Each row below holds a small network's activations on one input, seen along a few directions.
In each table, some parts of the input vary, and every possible input appears once, in random order.
Descriptions start from the smaller parts, as in this example, which fits no table here: one of 5 places around a ring, together with either a single point or one of 11 places around a ring or (one of 3 separate values, together with one of 6 places along a line).
Shared parts are said once, and a part with two or three values counts as separate values.

Table:
R1: [ -8  10  24   8  -2  10 -11   8  -2  18   0   2  20 -17   2]
R2: [  6  -4 -22  -8  -3 -10  15  -5   2  -8  10   5  -2  24  12]
R3: [ -6   4  16  13   3  20 -16   5  -6  20   4   3  24  -7  -2]
R4: [ 21  -6   4 -35  26  10   2 -23 -39 -20 -61 -19 -78 -13 -49]
R5: [-13   8  16  22   2   7  -5   5   5   3   6  -3  18 -24  -5]
R6: [ 12  -4  -9  -9  -5 -15   0   4   5  -2   1  11   1  30  12]
R7: [-20  -1   4  17   1  18  -9  -3   2  10  20  -9  11 -21  -4]
R8: [  9  -4 -11  -1  -8 -27  11   3  16 -18  -1   6  -1  10   8]
R9: [ 14  -1  -1 -13  -9 -25   8   8  11  -3  -5  10  -2  17  17]
R10: [-15   8   6  14   3  25  -1  -1  -7  15  15  -7  19 -10  -4]
R11: [  1 -12 -26  -7  -7 -14   7  -2  13 -14  13   0  -9  11  12]
Q: Describe the family of inputs behind these rows.
A: either a single point or (one of 2 separate values, together with one of 5 places around a ring)
Q: Change only the choice among 2 separate values in R11. List by row number the other rows that result.
A: R7

Table:
R12: [ 16  -1  -8 -12 -17 -36  11  13  20  -4   3  14   8  27  28]
R13: [-14  17  33  18   0  18  -9   9  -2  24   5   3  34 -24   1]
R14: [ 40  -9 -19 -48  22 -20  26 -25 -32 -43 -68 -11 -91  20 -39]
R15: [-22  11  24  30   0  14 -14   6   5  12  11  -5  27 -31  -9]
R16: [-12  10  22  22   4  28 -17   6 -10  26   8   2  37 -14  -1]
R17: [-24  11  13  23   6  34 -11   2  -7  22  23  -8  23 -14  -5]
R18: [-23   4   7  27   2  29  -4  -1   1  13  20 -12  26 -32  -8]
R19: [  2 -10 -34  -7 -14 -23  16   0  18 -20  20   6   1  18  24]
R20: [  7  -5  23 -28  31  36 -19 -23 -48  -2 -61 -28 -74 -41 -60]
R21: [ 16  -9 -19 -12 -13 -22   3   9  16  -4   7  18  11  38  24]
R22: [  9  -9 -16  -2 -12 -37   7   8  27 -18  10  11   1  18  23]
R23: [  5 -10 -28 -10 -11 -21  11  -4  13  -5  22  10  -1  36  22]
Q: Changing only one part turns R12 into R13. The same change can be made to R21. Which row results?
A: R16
Q: Describe the family of inputs behind these rows.
A: one of 2 separate values, together with either a single point or one of 5 places around a ring

Table:
R24: [  5   0   8  -3   6   4  -8   0  -8  -1 -16  -2 -10  -7 -11]
R25: [ 13   0  -4 -15   1 -13   9  -2  -3  -9 -14   3 -16  11   2]
R26: [-12   8  16  10  12  26  -5  -7 -17   8  -7 -11  -3 -26 -20]
R27: [-13   6  13   7  12  29  -8  -6 -18  10  -4 -13  -5 -21 -21]
R28: [ 11  -8 -24 -15  -2 -13  14  -7   1 -16  -2   0 -21  20   3]
R29: [ 10  -6 -21 -13  -1 -17  16  -7   2 -20  -4   1 -19  15   3]
R30: [-11   7  20  10   9  20  -8  -4 -12   8  -8 -12  -4 -30 -22]
R31: [  5   4   7  -2   8   6   1  -3 -12  -1 -17  -2  -7  -4 -12]
R32: [-13  -1 -15  26 -21 -19   5  16  38   6  53  17  55  24  42]
R33: [-13   6   0  25 -22 -15  -4  20  31  17  45  19  61  17  41]
R34: [  6  -2   5  -5   6   7  -7  -4 -11   2 -14  -2 -10  -1 -11]
R35: [ 12  -5  -3 -16  -1 -14   1   0   1  -8 -14   3 -19   8   2]
R36: [  6   3  11  -1   5   0  -2   0  -6  -2 -18  -2  -8  -8 -13]
R37: [-35  11  17  43 -14  25 -13  17  19  34  51   2  74 -26  24]
R38: [-12   2  14   6  11  28 -13  -7 -16  11  -4 -12  -6 -23 -20]
R39: [ 11 -12 -25 -16  -2 -15   9  -7   3 -16  -2   1 -22  18   4]
R40: [-12   4  16   8  10  24 -14  -4 -12   8  -6 -12  -6 -29 -20]
R41: [ 13  -2  -7 -17   0 -10   7  -2  -4  -5 -11   2 -18  17   2]
R42: [  5   2   5  -4   7   9  -1  -3 -13   2 -14  -3  -9   1 -12]
R43: [-22  11  11  34 -18   6 -10  19  24  25  44  15  72  -3  31]
R44: [ 13  -6  -7 -19  -1 -12   3  -2  -2  -5 -12   3 -19  14   2]
R45: [ 13  -1   0 -14  -2 -18   7   1   2  -9 -16   2 -17   8   1]
R46: [ 11  -7 -18 -12  -3 -21  13  -4   7 -20  -7   0 -20  12   2]
R47: [ 10 -11 -20 -14  -3 -18   8  -4   6 -19  -4   1 -22  13   3]
Q: Describe the family of inputs behind these rows.
A: one of 4 places along a line, together with either a single point or one of 5 places around a ring
Q: Changing only the place on the line of 4 turns R34 into R39. The same change can be made to R42. Which row results?
A: R28
Q: Which other rows agree with R38 in the place on the line of 4? List them by row number.
A: R26, R27, R30, R37, R40

Table:
R48: [ 26  13  25 -19  12  -2   8   0 -27   5 -49   2 -18   6 -16]
R49: [-55   8   7  52  -1  59 -17  -1   2  29  59 -15  61 -53   1]
R50: [ 23   2  36 -24  14  -1 -13  -1 -22  -5 -68  -9 -45 -32 -38]
R51: [ -7 -11  -7 -10  22  13  -3 -26 -20 -28 -25 -29 -69 -37 -44]
R52: [ 19   1  10 -21 -13 -27  -4  15  10  13  -4  24  10  31  32]
R53: [ -1 -18 -37  -7   7  13   5 -20  -9 -10  14  -7 -21  21  -9]
R54: [ -6 -14 -46  14 -20 -35  27   5  43 -30  44   5  17  19  33]
R55: [ -6 -16 -43 -11 -12  -7  13  -6  14  -8  34  -6 -10  21  19]
R56: [ -5  -1 -23 -10  16  17  21 -25 -21 -20  -6 -18 -40  -2 -27]
R57: [-30  28  63  49  -2  34 -32  25   5  53  22   4  76 -33   3]
R58: [ 16   6   3   4 -26 -59   8  24  38  -9   7  31  38  29  42]
R59: [ 26   2  12 -18   3  -4 -14  10 -13   9 -28  17   0  31   3]
Q: Changing only one part turns R53 into R59. The same change can be made to R54. Which row results?
A: R58
Q: Describe the family of inputs behind these rows.
A: one of 2 separate values, together with either a single point or one of 5 places along a line
Q: Change only the choice among 2 separate values in R56. List by row number the other rows that result.
A: R48
Q: Change only the choice among 2 separate values in R50. List by row number the other rows that result.
A: R51
